Look-ups in named tables: a row name and a column name give one cell, copied from the table.

supi:
|  | dodumem | zilufez | mup | lumavan | nisuzi | kuzige | keboru | buriner |
|---|---|---|---|---|---|---|---|---|
| sobog | 7.3 | -36.4 | 43.8 | 32.5 | -5.7 | 3.3 | -43.9 | -16.2 |
| digopum | 50.9 | 45.5 | 53.3 | 38.2 | 46.6 | 51.0 | -67.6 | 0.9 |
| tave | 34.8 | 3.6 | 60.9 | 41.6 | 3.9 | 45.8 | -86.3 | -7.3 |
| segef | 48.0 | 47.0 | 47.0 | 35.1 | 46.0 | 48.1 | -48.5 | 7.1 |
| vukova | 20.8 | -2.5 | 40.2 | 31.2 | 8.2 | 22.2 | -28.7 | 1.6 |
| tuta | 50.3 | 44.8 | 53.2 | 38.2 | 41.3 | 53.6 | -65.6 | 3.8 |
| tav | 16.4 | 15.6 | 18.5 | 21.0 | 6.7 | 23.1 | 41.4 | 32.1 |

lumavan of tave is 41.6
keboru of digopum is -67.6
nisuzi of sobog is -5.7
kuzige of vukova is 22.2
zilufez of tuta is 44.8
buriner of tuta is 3.8
Row with the largest zilufez: segef

Table pozap
cols = tobi, gel, linomad, gopenan, sem, vor, luz, femebem, girum, tikab
bib: [5191, 6076, 5933, 5277, 5071, 6115, 5431, 5711, 6055, 5322]
sak: [5853, 6231, 5075, 5766, 5545, 5686, 6010, 5692, 6491, 5947]
nepit: [5607, 5834, 5379, 5603, 5051, 5618, 5413, 5729, 6234, 5338]
tak: [5624, 5999, 5262, 5578, 5528, 5672, 5833, 5572, 6076, 5787]
pasi: [4980, 5970, 6131, 5104, 5115, 6182, 5359, 5614, 5731, 5259]
mif: [4602, 6561, 6594, 4797, 5137, 6843, 5582, 5651, 5923, 5412]
zirudiz: [6192, 5879, 4810, 6041, 5839, 5289, 6077, 5658, 6256, 6086]
memelap: [5221, 5802, 5964, 5312, 5085, 5955, 5290, 5689, 5809, 5211]
vas: [3823, 5726, 3484, 3528, 8450, 4957, 7895, 2589, 2387, 8127]

nepit, vor: 5618
bib, gopenan: 5277
bib, femebem: 5711
tak, tikab: 5787
tak, gopenan: 5578
tak, sem: 5528
sak, girum: 6491
zirudiz, luz: 6077
memelap, femebem: 5689
vas, girum: 2387
sak, gopenan: 5766
nepit, girum: 6234
pasi, girum: 5731
mif, vor: 6843
memelap, vor: 5955
mif, sem: 5137
vas, tikab: 8127
vas, sem: 8450
pasi, gopenan: 5104
pasi, luz: 5359

zevaziv:
         badunus  zubov  natir  rekasir  zus  dabasur  gava
sebimib      156     43     74       74   30      131    78
gisenu        66     68     29       41   65       99    47
sapef        200     93     84      140  110       92    79
pamati       122     74    111      182   51      128   134
tib           81    162     74      105   98       71     8
vemipid      144    125    146       39   58      131    60
kemema        13    138    121       53   64      129   117

vemipid, gava => 60
vemipid, badunus => 144
sapef, natir => 84
tib, zubov => 162
kemema, zus => 64
sebimib, gava => 78
tib, natir => 74
tib, badunus => 81

tanozi =
,suk,venan,pefi,gilesif,mosa,gim,fif,meza,kom
tam,139,227,116,152,152,177,130,206,175
saf,205,155,177,127,113,141,145,104,158
gekaro,140,71,96,105,184,181,109,109,110
rut,35,158,150,96,187,170,167,151,91
mub,126,103,182,26,142,170,130,102,211
sozil,98,181,218,89,195,83,176,159,188
nesiz,69,86,134,156,234,200,163,136,107

sozil, gilesif => 89
rut, fif => 167
gekaro, suk => 140
tam, pefi => 116
nesiz, venan => 86
gekaro, fif => 109
mub, venan => 103
saf, gim => 141
nesiz, pefi => 134
sozil, meza => 159
tam, kom => 175
mub, meza => 102

Table mitakim
         fum  lep  sav  sok  losufu  pinoseg  sezo
nokap    -74  -79  -18   59      85       39   -42
bilid    -42  -87  -64   16      78       77     8
ketep      3  -70  -84  -28      52       86    46
vubamo    -4   71   81   25     -56      -89   -46
figigit  -46   31   82   65     -12      -76   -77
dila     -86  -56   24   84      67       -3   -73
legipa   -75  -10   67   83      32      -50   -87
tosol     76   13  -64  -85     -36       45    88
zoguf     88   49  -30  -84     -71        4    74
peno      -5   67   82   29     -51      -87   -52
zafavat   70   80   20  -57     -87      -46    38
suv       41   87   59  -18     -81      -76    -3
tozu      46  -37  -85  -64      15       76    78

pinoseg of vubamo: -89
sav of ketep: -84
sav of tozu: -85
losufu of suv: -81
lep of dila: -56
lep of bilid: -87
sezo of dila: -73
lep of zoguf: 49
lep of vubamo: 71
pinoseg of tozu: 76
fum of bilid: -42
lep of figigit: 31
fum of zoguf: 88
lep of suv: 87
pinoseg of legipa: -50

mogipe =
fields: gozo, pozig, nof, vob, vunev, daruk, vobibu, nivuset, gimum, kip
pav: [50865, 54167, 64981, 41057, 53515, 55950, 56175, 59466, 47293, 59620]
kub: [58973, 38963, 59903, 62218, 61622, 47950, 52662, 46668, 54399, 60821]
verakep: [75212, 56314, 60344, 75964, 48132, 44571, 75628, 76924, 70636, 47661]
vaf: [49534, 66665, 68858, 34977, 41511, 72433, 44345, 57905, 48404, 51137]
vovo: [61503, 33886, 58635, 64537, 69810, 49250, 55305, 36816, 48456, 69751]
dibagir: [69417, 72718, 51658, 78914, 49722, 54208, 74793, 76831, 69191, 54924]
gov: [48921, 70820, 66884, 37672, 35094, 83331, 49275, 63754, 44952, 59302]
gedap: [72529, 25709, 59649, 73606, 73167, 45188, 52643, 21470, 51615, 64255]
fam: [58227, 73859, 38281, 69015, 51541, 63332, 81445, 82753, 79656, 59250]
lok: [40026, 72724, 59403, 30698, 35796, 92539, 44692, 75428, 47854, 63460]
busu: [70588, 30884, 66076, 70662, 80255, 48472, 54017, 30163, 47518, 64547]
ritigif: [57323, 78010, 40936, 73129, 57213, 59816, 78643, 72137, 71587, 46733]

verakep, vob: 75964
verakep, nof: 60344
pav, vob: 41057
lok, nof: 59403
ritigif, gozo: 57323
dibagir, nof: 51658
lok, vunev: 35796
gedap, nof: 59649
fam, gimum: 79656
vovo, vunev: 69810
gov, gozo: 48921
vaf, daruk: 72433
busu, daruk: 48472
busu, vobibu: 54017
Which row has the largest kip? vovo

Table zivi
	kiv	dil	labeze	pipor	sodu	birekid	milikun
kef	102	184	186	145	82	99	184
doburo	117	137	156	142	111	115	137
bakudop	98	114	172	158	87	89	114
nedu	120	72	119	146	121	110	72
penu	139	199	148	118	133	147	199
sebeg	144	107	73	119	148	141	107
nisan	129	37	122	149	141	120	37
favubiz	148	182	140	115	151	158	182
tiz	128	69	107	140	134	121	69
lil	129	81	98	136	131	121	81
dav	109	83	141	153	106	99	83
pugulo	152	189	109	106	152	162	189
dep	114	195	175	136	98	115	195
buba	156	89	102	122	174	160	89

sodu of dep = 98
labeze of doburo = 156
pipor of sebeg = 119
pipor of kef = 145
kiv of kef = 102
dil of lil = 81
milikun of nedu = 72
sodu of penu = 133
dil of sebeg = 107
birekid of lil = 121
milikun of nisan = 37
dil of dav = 83
pipor of penu = 118
kiv of doburo = 117
pipor of nedu = 146
sodu of doburo = 111
milikun of dep = 195
kiv of tiz = 128
kiv of nisan = 129
labeze of pugulo = 109

ral
          vil  vobov    nes  gufoli    kor   pup  pududo    vek    pag
las      5067   1162     10    6994   7360  1303    2723   3912   3584
tese     1257  -2839  -1782    3617   3003   -66    1410  -2108   1656
rimukil  3675   1537    921    5065   5072  1602    2469   2940   2868
rizuba   2071   6859   8448    4207  -1939  -771   -5939   7005  -3291
vetudef  1599   -746    175    3527   2558   491    1323   -714   1432
gozaf    1608   -693    212    3440   2617   546    1356   -655   1353
biza     8187   5893   7347     160   3368   936   -1220   4827  -1040

kor of las is 7360
pag of biza is -1040
gufoli of biza is 160
vek of tese is -2108
nes of vetudef is 175
pududo of rimukil is 2469
pag of rizuba is -3291
vil of gozaf is 1608
kor of biza is 3368
pag of tese is 1656
vil of rizuba is 2071
kor of rimukil is 5072
kor of tese is 3003
pag of rimukil is 2868
nes of gozaf is 212
gufoli of gozaf is 3440
gufoli of vetudef is 3527
pup of las is 1303
pududo of rizuba is -5939

penop =
	fadu	dalinul	natizu	rabugi
fupimen	0.216	0.410	-0.162	-0.511
semuti	-0.218	0.000	0.259	0.456
deligu	-0.009	-0.056	0.263	0.225
rugivu	-0.095	-0.196	0.359	0.650
rizo	0.048	-0.018	0.144	0.130
kifi	0.179	0.166	-0.242	-0.226

What is the natizu of rizo in penop?
0.144
What is the fadu of kifi in penop?
0.179
What is the fadu of deligu in penop?
-0.009
What is the rabugi of fupimen in penop?
-0.511
What is the rabugi of kifi in penop?
-0.226
What is the dalinul of semuti in penop?
0.000
What is the natizu of deligu in penop?
0.263
What is the fadu of rugivu in penop?
-0.095
What is the natizu of rugivu in penop?
0.359
What is the rabugi of rizo in penop?
0.130
What is the fadu of rizo in penop?
0.048
What is the rabugi of rugivu in penop?
0.650

